These are the activations of a small network on made-up records, seen along a few directions, one row for each record.
Each row is followed by the record's values for the fields KOPI, LEZU, FOTU, ZUGUL.
A field that a record lacks is left out.
The largest differences between rows may come from other fields.
In the rows, zero is written as 500.
Random noise pushes rows far along 4 fixed directions. That doesn't count. These rows show it; they differ only by the noise:
[350 821 348 534 684 481 596 649 250 657 581 183 421 478 550 509 418]
[551 684 468 335 579 385 532 593 346 570 602 435 526 561 424 490 533]
[486 581 429 485 440 553 513 624 582 455 401 642 489 561 519 670 518]
[663 547 561 450 416 580 595 550 616 516 374 749 576 517 503 783 532]
[547 465 660 613 442 676 581 475 530 407 316 638 460 427 522 708 465]
[747 550 732 543 483 662 723 437 508 602 352 656 586 380 526 844 467]

[711 459 703 413 474 524 515 505 457 435 420 644 655 501 253 658 496] | (KOPI rep; LEZU tup; FOTU seriz; ZUGUL tonu)
[461 426 393 333 461 291 279 514 476 376 665 421 442 591 438 198 611] | (KOPI foge; ZUGUL tonu)
[597 368 763 586 473 528 543 247 460 446 421 515 467 370 499 464 402] | (KOPI foge; LEZU reto; FOTU seriz; ZUGUL tonu)
[236 707 156 524 477 496 431 694 617 485 458 481 473 547 642 574 543] | (KOPI siv; LEZU reto; FOTU seriz; ZUGUL nufel)
[543 716 330 414 500 462 613 626 630 743 508 596 617 575 455 780 483] | (KOPI rep; FOTU seriz; ZUGUL nufel)
[180 560 170 526 390 485 242 714 613 203 473 591 469 641 448 508 493] | (KOPI rep; LEZU tup; FOTU seriz; ZUGUL nufel)
[454 367 518 569 484 569 481 347 551 491 486 586 484 494 524 446 447] | (KOPI foge; LEZU tup; ZUGUL nufel)
[450 441 427 517 468 546 469 409 541 374 537 512 564 478 557 534 441] | (KOPI vore; LEZU tup; ZUGUL tonu)
[348 617 381 476 530 498 509 587 558 523 534 451 489 561 542 481 496] | (KOPI luz; LEZU reto; ZUGUL nufel)
[554 603 636 586 559 556 644 364 393 654 475 402 521 475 461 636 358] | (KOPI vore; LEZU reto; FOTU seriz; ZUGUL nufel)
[667 532 629 363 560 431 482 529 365 625 578 386 486 556 379 318 587] | (KOPI siv; LEZU tup; ZUGUL tonu)
[397 491 445 469 550 446 338 630 469 451 520 363 431 568 435 315 508] | (KOPI luz; LEZU tup; ZUGUL tonu)
[416 538 325 608 379 576 528 601 741 675 411 555 445 639 593 641 376] | (KOPI vore; ZUGUL tonu)
[470 684 352 516 624 466 534 530 467 661 555 276 436 441 620 486 487] | (KOPI foge; LEZU reto; ZUGUL tonu)
[763 571 625 340 604 428 618 480 301 611 639 331 589 338 447 510 630] | (KOPI siv; ZUGUL tonu)
[586 622 576 401 642 435 515 559 197 606 673 165 440 410 409 407 548] | (KOPI rep; ZUGUL nufel)
[421 467 570 580 438 565 498 472 575 393 464 637 555 587 465 601 379] | (KOPI rep; LEZU reto; FOTU gubi; ZUGUL tonu)
[555 517 617 356 485 433 444 447 338 323 610 489 633 411 356 493 502] | (KOPI rep; LEZU tup; FOTU seriz; ZUGUL nufel)
[572 447 602 609 468 650 650 516 616 643 356 548 493 502 476 648 433] | (KOPI luz; ZUGUL tonu)
[568 386 426 411 395 442 525 385 656 392 491 690 626 420 578 608 546] | (KOPI foge; FOTU seriz; ZUGUL tonu)
[388 592 385 382 506 406 381 628 475 431 505 423 532 515 480 466 505] | (KOPI luz; LEZU tup; FOTU seriz; ZUGUL nufel)
[516 384 645 543 461 560 411 401 424 281 420 450 509 389 442 513 504] | (KOPI vore; LEZU tup; FOTU seriz; ZUGUL tonu)
[588 378 453 517 377 561 444 683 655 553 360 650 368 606 594 544 669] | (KOPI vore; ZUGUL tonu)
[379 620 210 453 483 391 423 587 692 695 565 537 488 729 601 442 507] | (KOPI foge; LEZU reto; ZUGUL tonu)
[620 412 411 375 327 472 409 777 754 497 374 734 430 657 498 486 723] | (KOPI luz; ZUGUL tonu)
[385 446 318 473 442 491 444 565 627 367 497 576 467 659 513 415 531] | (KOPI siv; LEZU reto; ZUGUL tonu)
[480 402 588 494 485 463 421 446 555 323 480 625 507 501 472 524 510] | (KOPI gol; LEZU reto; FOTU seriz; ZUGUL nufel)
[371 663 229 757 576 624 600 732 591 741 397 372 305 479 835 654 434] | (KOPI gol; LEZU reto; ZUGUL tonu)
[587 536 465 566 520 550 496 596 516 634 466 432 474 497 594 558 596] | (KOPI vore; LEZU tup; ZUGUL tonu)
[622 563 460 612 547 546 629 569 441 800 476 337 378 423 681 509 529] | (KOPI foge; ZUGUL tonu)
[469 469 397 371 481 362 340 525 517 339 532 548 544 445 575 399 671] | (KOPI foge; LEZU tup; FOTU seriz; ZUGUL tonu)
[567 657 289 346 506 405 534 635 479 504 536 544 669 525 523 585 604] | (KOPI siv; LEZU tup; FOTU seriz; ZUGUL tonu)
[600 374 765 516 483 457 554 202 448 570 573 491 511 477 436 395 444] | (KOPI foge; FOTU gubi; ZUGUL tonu)
[188 468 364 661 407 584 362 513 523 302 406 431 427 580 513 428 339] | (KOPI vore; LEZU tup; FOTU gubi; ZUGUL tonu)
[643 423 512 253 429 289 417 413 529 401 590 633 575 623 428 383 574] | (KOPI foge; LEZU reto; FOTU seriz; ZUGUL tonu)
[445 698 175 379 623 372 549 580 590 709 641 394 589 555 667 560 532] | (KOPI foge; LEZU reto; ZUGUL tonu)
[527 422 418 471 520 442 408 616 510 498 515 405 348 408 665 385 717] | (KOPI foge; ZUGUL tonu)
[313 701 295 467 534 504 457 708 429 422 491 353 537 408 566 568 523] | (KOPI luz; LEZU tup; FOTU seriz; ZUGUL nufel)
[281 557 415 647 398 645 412 598 548 331 349 539 460 502 437 637 349] | (KOPI rep; LEZU tup; FOTU seriz; ZUGUL nufel)

Which values does each new row have?
[359 689 309 577 616 565 632 660 453 710 472 274 507 509 642 569 382] | (KOPI luz; LEZU tup; ZUGUL tonu)
[692 325 849 510 363 674 519 374 513 297 296 763 551 379 351 706 449] | (KOPI rep; LEZU tup; FOTU seriz; ZUGUL nufel)
[455 638 363 360 677 325 500 452 218 490 695 208 610 331 548 359 483] | (KOPI foge; LEZU tup; FOTU seriz; ZUGUL tonu)
[595 435 826 643 514 686 554 437 351 474 410 382 436 417 362 490 360] | (KOPI rep; LEZU tup; ZUGUL tonu)
[129 435 248 663 382 581 410 630 729 346 387 548 346 674 536 415 422] | (KOPI luz; ZUGUL tonu)
[316 646 263 429 546 373 441 546 409 376 605 333 495 463 609 338 546] | (KOPI siv; LEZU reto; FOTU seriz; ZUGUL tonu)
[659 565 534 392 445 505 583 643 521 601 494 555 538 520 440 590 544] | (KOPI luz; ZUGUL nufel)
[359 627 318 459 510 510 447 604 441 305 529 437 592 413 494 621 482] | (KOPI rep; LEZU tup; FOTU seriz; ZUGUL nufel)
[370 437 513 580 500 502 407 525 376 332 413 394 401 475 460 327 494] | (KOPI siv; LEZU tup; FOTU seriz; ZUGUL tonu)
[617 532 688 520 531 581 587 368 400 378 483 550 680 303 416 732 448] | (KOPI rep; LEZU tup; FOTU seriz; ZUGUL nufel)
[483 401 480 536 290 670 392 599 759 314 346 755 522 566 520 721 488] | (KOPI rep; LEZU tup; ZUGUL nufel)
[532 682 565 575 566 591 538 660 353 579 428 354 537 438 427 677 447] | (KOPI rep; LEZU tup; FOTU seriz; ZUGUL tonu)
[456 526 436 702 556 599 600 356 577 655 516 458 553 383 691 575 393] | (KOPI foge; LEZU tup; ZUGUL tonu)
[560 468 509 519 514 473 538 479 558 610 418 590 450 496 580 498 553] | (KOPI foge; LEZU reto; FOTU seriz; ZUGUL tonu)
[600 566 609 420 522 432 546 538 404 504 544 392 608 451 379 572 484] | (KOPI luz; FOTU seriz; ZUGUL tonu)
[590 510 522 371 363 531 434 604 544 369 412 714 583 531 382 652 515] | (KOPI rep; LEZU tup; FOTU seriz; ZUGUL nufel)
[568 626 677 525 618 516 633 464 305 704 508 404 473 489 392 541 408] | (KOPI rep; LEZU reto; FOTU seriz; ZUGUL nufel)
[476 641 436 507 526 516 625 501 496 750 556 441 536 631 396 577 362] | (KOPI rep; ZUGUL nufel)
[331 410 629 809 482 676 458 416 427 318 298 390 330 474 524 522 326] | (KOPI vore; LEZU reto; FOTU seriz; ZUGUL tonu)
